These are the activations of a small network on made-up records, seen along a few directions, one row for each record.
Each row is followed by the record's values for the fields K, D, B, S, Z, T.
A field that a record lacks is written absent.
The largest differences between rows may come from other fields.
Strong random noise was added to every row along 3 fixed directions; ignore it. To show where, here is one row again and again, with new noise each time:
[ 134  220   69   69   28  326  -38  207 -140 -125  120 -586   55  226
  -68]
[ 166  109  -59   54 -114  225  -23   36  -58 -175  149 -331   72  266
   55]
[-129  243 -103  312 -154    5  -89  -73  329 -151  107  447  199  246
  -35]
[-246  470   -9  416   72  168 -100  216  251  -88   98  108  195  200
 -278]
[-257  333   59  391 -101  -75 -153  -61  461  -90   26  707  244  196
 -106]

[-142  183 -146  215   19 -130  101   25  141  100   65  353 -105  -68
  -61] | (K k1; D absent; B b2; S s1; Z z1; T t3)
[ -31  -31 -575  372 -147   94   57  -36  -28 -167  -87  201  441  435
   50] | (K k1; D absent; B b1; S s1; Z z1; T t1)
[ 153 -135  -85  -46 -216 -294  -95 -362   32 -153  -33  505   73 -363
  274] | (K k1; D absent; B b2; S s2; Z z2; T t1)
[  70 -200 -162   15 -124  136  -10   58 -161  -39  115 -192   75  -15
   88] | (K k1; D absent; B b2; S s2; Z z2; T t2)
[-456  219  165  -62  294   27  102   99  258  135 -278  257 -208 -334
 -375] | (K k1; D absent; B b1; S s2; Z z1; T absent)
[ 449 -641 -326 -400 -331   18  333 -310 -264  -61   55 -562 -280  258
  471] | (K absent; D d2; B b2; S s1; Z z1; T t2)
[  12 -245 -249 -112   12   52  137   85 -162 -189   -9 -239   90   49
  -74] | (K absent; D d1; B b1; S s1; Z z1; T t4)
[ 133 -574  168 -521 -358 -287  242 -563  162   52 -222  167 -354   56
  548] | (K absent; D d2; B b1; S s2; Z z1; T t2)
[  75  323  465  224   48    0 -192  -28  239   43  186  365  -33  -19
  -12] | (K k1; D absent; B b2; S s1; Z z2; T t1)
[-398   70 -109  -40  198 -147  199  -50  139   31 -249  208 -133 -355
 -238] | (K k1; D absent; B b1; S s2; Z z1; T t5)
[  56 -502 -643  -90 -290   14  223 -213 -159 -102   63  107   10  -10
  173] | (K k1; D absent; B b2; S s2; Z z1; T t2)
[  28  -45  481   17   48 -281 -291 -250   -2   45 -253  465  112 -296
   62] | (K k1; D absent; B b1; S s2; Z z2; T t5)
[-215  298 -725  485    9  167   37  317  -50 -279  283  -59  210 -272
 -289] | (K k1; D absent; B b2; S s2; Z z2; T t3)
[-275   30  -42  -40   95  155  243  214   44   76 -226 -266  -28   20
 -141] | (K absent; D absent; B b1; S s2; Z z1; T t3)
[ 131 -133  453  -86   19 -128 -151  -58 -276  -13 -322  189  277   50
  237] | (K absent; D d1; B b1; S s1; Z z1; T t1)
[ 424 -351 -620 -324 -429   46  240 -496   69 -143  559 -282 -507  186
  302] | (K k1; D absent; B b2; S s2; Z z2; T t4)
[  56   48  423 -209  -43   87   15 -171  276  277 -157   67 -124  614
  -13] | (K k1; D absent; B b1; S s1; Z z1; T t5)
[-123  277  526  -95  238   36 -213  265  -76  290 -100 -364 -239 -255
 -177] | (K k1; D absent; B b1; S s2; Z z2; T t2)
[ 329 -153   70   49  -76  151 -193  -21 -131  -74   31 -129  317  292
  223] | (K k1; D absent; B b2; S s1; Z z2; T absent)
[  11 -133 -397  -38 -112   38   40  140 -242 -227  178 -290   65 -263
  -10] | (K absent; D d1; B b2; S s2; Z z2; T t2)
[ 285 -195  677 -219   44  140   -8  144 -103  193 -356 -378   58  169
  114] | (K k2; D absent; B b2; S s1; Z z1; T t3)
[-113 -442  251 -438  -93 -346  152 -292   61    3 -415  512  158 -234
  220] | (K absent; D d1; B b2; S s2; Z z1; T t5)
[  78   97 -487 -106  -96   -6  181 -121  104 -133  364  144 -239   42
  -47] | (K k1; D absent; B b2; S s1; Z z1; T t5)
[ 256 -124  548 -216 -128    7  -10 -241  155   69 -136 -216 -150  336
  355] | (K absent; D d2; B b1; S s1; Z z2; T t1)
[  20   30  -99  -27 -235   68  -56  -75    3  -62   73   81  -26  -34
   28] | (K k1; D absent; B b1; S s2; Z z2; T t3)
[ 445 -130  159 -203 -308 -152 -144 -239  -44 -118  100  196 -175 -232
  241] | (K k1; D absent; B b2; S s1; Z z2; T t3)
[-211  202  221   72  156  200   99  150  343  270  -39 -175 -156  506
 -259] | (K absent; D absent; B b2; S s1; Z z1; T t4)
[-153    8 -162  -21   64   26  242  115  -65  -23 -132  -80 -122 -379
 -189] | (K k1; D absent; B b2; S s2; Z z1; T t3)
[ -77 -126  541 -198  -86 -367  -23 -291  519  236 -331  922  -76  -85
  119] | (K k1; D absent; B b2; S s1; Z z1; T absent)
[-279  285  592  104  242 -275 -166   30  310  193 -138  382   84 -307
 -171] | (K absent; D d1; B b2; S s2; Z z2; T t5)
[ -12  135  398   47  254   54 -183  280 -335   98 -318 -303  282 -338
  -85] | (K k1; D absent; B b2; S s2; Z z2; T t1)
[ 185  -68  -73   36 -153  126   60 -153  253  120   25    0   49  677
   25] | (K k2; D absent; B b2; S s1; Z z1; T t5)
[ -71 -332 -473 -146 -159  -62  196  -75 -267  -93 -217  -43  115 -212
  201] | (K k1; D absent; B b1; S s2; Z z1; T t3)
[ 116  127 -347 -106  -14  319  299  231 -165  -63  164 -913 -161  325
 -149] | (K absent; D d1; B b1; S s1; Z z1; T t1)
[ 302 -158  440 -355  -60   38   31  -31 -153  112  -65 -401 -167 -183
  244] | (K k1; D absent; B b2; S s2; Z z2; T t3)
[ 144 -219   27 -112  -81 -228   12 -267  -13  -18 -252  278   63  -15
  156] | (K k1; D absent; B b2; S s1; Z z1; T t5)
[ -57  -38  391  123  -83 -180 -162  -64   32  -43 -182  485  446 -206
   28] | (K absent; D d1; B b2; S s2; Z z2; T t1)
[ -54 -134  229 -121   96  -47 -124   67 -224  -22 -191 -291  113  -74
   78] | (K absent; D d1; B b1; S s2; Z z2; T t4)
[ -84 -446  420 -297   61 -366  -36 -199 -154   47 -498  278  132 -295
  191] | (K absent; D d1; B b1; S s2; Z z1; T t4)
[   5  125  600  -25  116 -218 -358  114  -71  220 -121  169  -41 -465
 -103] | (K k1; D absent; B b2; S s2; Z z2; T t2)
[  70  206  541  120  169  163 -129   60  307  150   94  -57 -188  263
  -32] | (K k2; D absent; B b2; S s1; Z z2; T absent)
[-250  -24  646 -127  430   41    8  222 -211  308 -566 -220  177 -223
 -190] | (K k1; D absent; B b2; S s2; Z z1; T t5)
[ 327  -61 -560  137 -217  366   92   78 -166 -283  306 -508  249  448
  187] | (K k1; D absent; B b2; S s1; Z z2; T t1)
[-341  458 -312  614  275  316   87  470   61   -4  103  -91  409  362
 -402] | (K absent; D d2; B b2; S s1; Z z1; T t1)

Which values does each new row have?
[-208  237 -459  397   90  104    1  303 -177 -147   70   75  202  -11
 -128] | (K k1; D absent; B b1; S s1; Z z1; T t3)
[  -8  -35  158    5  -53 -148  -96  -23  -61 -102  -50  268  310 -308
   64] | (K absent; D d1; B b2; S s2; Z z2; T t1)
[  33  -94  893 -231  356  214   13  327   -5  307 -527 -536   82  131
   28] | (K k2; D absent; B b2; S s1; Z z1; T absent)
[ -74 -270 -701 -233  -12  -47  371 -142 -122 -161  -66 -108 -149 -374
   83] | (K k1; D absent; B b2; S s2; Z z1; T absent)
[ -65   12 -135  -45  -77  -70  242  -79  123   79  -33  -20 -195 -138
   -1] | (K k1; D absent; B b2; S s2; Z z1; T t3)
[ 481 -287  194  -50 -232  -56 -179 -300 -327  -88  -88    0  195   -9
  338] | (K k1; D absent; B b2; S s2; Z z2; T t1)
[-197   83 -125 -175  -24   27  241 -172  346  134  169   -7 -568   76
 -224] | (K k1; D absent; B b1; S s2; Z z1; T t4)
[ 143  143  286 -148  141   74  -42   72  -38   47   47    3 -257 -137
 -112] | (K k1; D absent; B b2; S s1; Z z1; T absent)
[ 104 -194  480 -295    3 -150  -24 -162  132  109 -336  399 -136 -194
   51] | (K k1; D absent; B b2; S s1; Z z1; T absent)
[ 196 -362   -7 -135 -131 -277 -146 -331 -161  -74 -103  341  202 -271
  335] | (K k1; D absent; B b2; S s2; Z z2; T t5)
[ -36 -201  141 -264   23  111  190  -55   41  143 -211 -422 -155  480
  113] | (K absent; D absent; B b1; S s1; Z z1; T t4)
[ 182  251  114   33   25  -81 -180    9  164  -12  312  -29 -339 -158
 -245] | (K k1; D absent; B b2; S s1; Z z2; T t4)
[ 118  303 -672  229 -101  198  -39  171 -204 -371  552 -225 -178 -141
  -79] | (K k1; D absent; B b1; S s1; Z z2; T t3)
[ -11 -133   66   65   23  -15  -48 -119  -85  -41  -26 -132  -21  -17
    2] | (K absent; D d2; B b1; S s2; Z z2; T t4)
[ -29   72  297   47  130 -234 -174  113  -91   70  -78  301   63 -196
  -57] | (K absent; D d1; B b2; S s1; Z z1; T t2)
[ 190   73  440   11  169  165  -91   94 -156  149 -129 -327   10  142
 -205] | (K k1; D absent; B b2; S s1; Z z1; T t5)
[-112   46  170  119  248   57   89  155  -76  114 -222 -291  112   77
 -208] | (K absent; D d2; B b2; S s1; Z z1; T t5)
[ 182 -175  774 -264  -51 -417 -356 -209  -96   65 -137  431  -62 -325
  340] | (K absent; D d1; B b1; S s1; Z z2; T t2)
[ 209   42  382 -363   56 -125 -186 -128 -122  -94  198  -62 -550 -448
   42] | (K k1; D absent; B b1; S s1; Z z2; T t4)
[-266  243  120   78  302  395  -85  381  -74  141  -55 -467   44   82
 -244] | (K k1; D absent; B b1; S s2; Z z2; T absent)
[  66   90 -571  454   22  215  -66  143 -239 -234  393 -257  379   85
 -241] | (K absent; D d1; B b2; S s2; Z z2; T t5)
[ -58  217 -199   86  146  119   14  215   34  -36  171  127  -52  -93
 -208] | (K k1; D absent; B b2; S s1; Z z1; T absent)
